Here are a small network's activations along a few directions, averaged over the inputs that share one value of a field.
Related values have similar rows: they may be neighbours, one step apart, or belong to one group.

Other fields vary at random and push rows far along one fixed direction, the same in every table; ignore that.

Values of Pebi:
n2: [ 7.49  2.90  1.15 -4.16  6.31 -3.52  2.10 -0.43 -9.43  4.55]
n3: [-3.61 -1.35 -0.37  0.62 -2.49  1.27 -0.62  1.07  2.18 -1.55]
n6: [-1.12  0.43  0.33 -0.70  1.64  1.52  2.72  2.70  0.06  1.49]
n4: [-2.92  0.22  0.50  1.69 -2.39 -0.23 -0.89 -0.37  0.97 -0.94]
n5: [-0.06  0.60  0.74 -1.44  1.21  1.78  2.16  1.30  0.94  1.37]
n7: [ 0.69 -2.08 -2.60  2.56 -1.33 -0.05 -2.02 -3.27  4.12 -3.24]
n1: [-0.48 -0.73  0.26  1.42 -2.95 -0.78 -3.45 -1.00  1.16 -1.67]
The values of Pebi form a line.
List every value one step from n5, in the order listed.
> n6
List every value one step from n4, in the order listed.
> n3, n1

Values of Febod:
c13: [ 1.57 -2.17 -2.58  2.25 -0.28  1.03 -1.25 -2.02  4.77 -1.98]
c10: [ 1.26 -1.31 -1.78 -1.24  3.40  1.58  1.90  1.12  0.56  0.01]
c11: [ 4.62  0.64 -0.58 -2.60  5.78 -5.01  0.86 -1.66 -9.24  3.35]
c3: [ 1.25  3.54  2.88 -1.64  1.13  0.24  1.24  2.48 -3.58  2.85]
c5: [ 0.70 -0.50 -1.29 -2.89  4.45 -1.59  4.41  0.42 -2.26  3.27]
c8: [-4.04 -0.91  0.54  3.23 -3.59 -2.32 -2.57 -0.39 -0.43 -2.94]
c2: [-5.57 -1.58  0.21  0.83 -4.74  4.31 -1.25  1.97  5.45 -2.25]
c9: [-1.20 -1.46 -0.92  1.64  0.61 -1.78  0.50 -2.48  1.14 -0.08]
c7: [-3.93 -0.14  0.12 -1.23  1.51 -0.27  3.58  2.59 -2.24  1.34]
c4: [ 4.09  3.39  2.02 -2.01  3.37  0.76  1.29 -0.24 -1.83  2.51]
c14: [ 1.93  0.84  0.64  1.31 -3.93  1.06 -3.39 -1.78  2.86 -2.65]
c1: [-3.52 -0.15  0.44  1.80 -1.77 -1.06  0.06  0.13 -0.14  0.49]
c12: [ 1.74 -1.80 -2.93  1.78 -2.19  0.53 -2.86 -2.73  1.87 -3.19]
c15: [ 0.26  2.50  1.59  0.53 -3.57 -0.87 -3.34  1.68 -0.26 -0.91]
c6: [ 0.84 -0.89  1.62 -1.75 -0.18  3.39  0.82  0.92  3.32  0.17]
A value of Febod combines one of 3 hidden first parts with one of 5 second parts; all combinations occur once.
Changing only the second part turns c1 into c13. c8 has the same second part as c1; what does that change turn c8 into?
> c12
Changing only the second part turns c15 into c11. c2 has the same second part as c15; what does that change turn c2 into?
> c5

Values of Sidi:
b5: [ 3.31  1.01  0.59 -2.59  4.24  0.79  2.93  1.18 -1.18  2.61]
b10: [-7.70 -3.49 -1.06  2.76 -6.14  3.31 -2.30 -0.72  9.19 -4.75]
b7: [ 0.80  0.24  0.00 -0.54  1.10  2.13  1.50  0.56  0.72  0.41]
b6: [ 3.08  1.93  1.78 -1.70  1.20 -1.56  0.31  0.13 -3.85  2.10]
b1: [-4.03 -0.37  0.70  2.99 -4.12 -0.02 -2.99 -0.60  3.04 -1.79]
b3: [ 5.15  0.33  0.01 -1.56  3.72 -1.52  0.73 -0.25 -4.63  1.67]
b2: [ 0.97  1.11  0.53 -2.78  3.35 -1.17  3.13  2.72 -5.10  3.95]
b8: [ 3.19  1.48  0.03 -0.72  0.26 -0.16 -1.19 -0.11 -1.74 -0.03]
b9: [-1.99  1.09  0.75  0.76 -0.73 -1.08  0.12  1.32 -1.63 -0.36]
b4: [-2.78 -3.33 -3.33  3.38 -2.89 -0.72 -2.24 -4.23  5.19 -3.80]
The values of Sidi form a line.
List every value one step from b7, in the order listed.
> b5, b10
List every value one step from b8, in the order listed.
> b6, b3
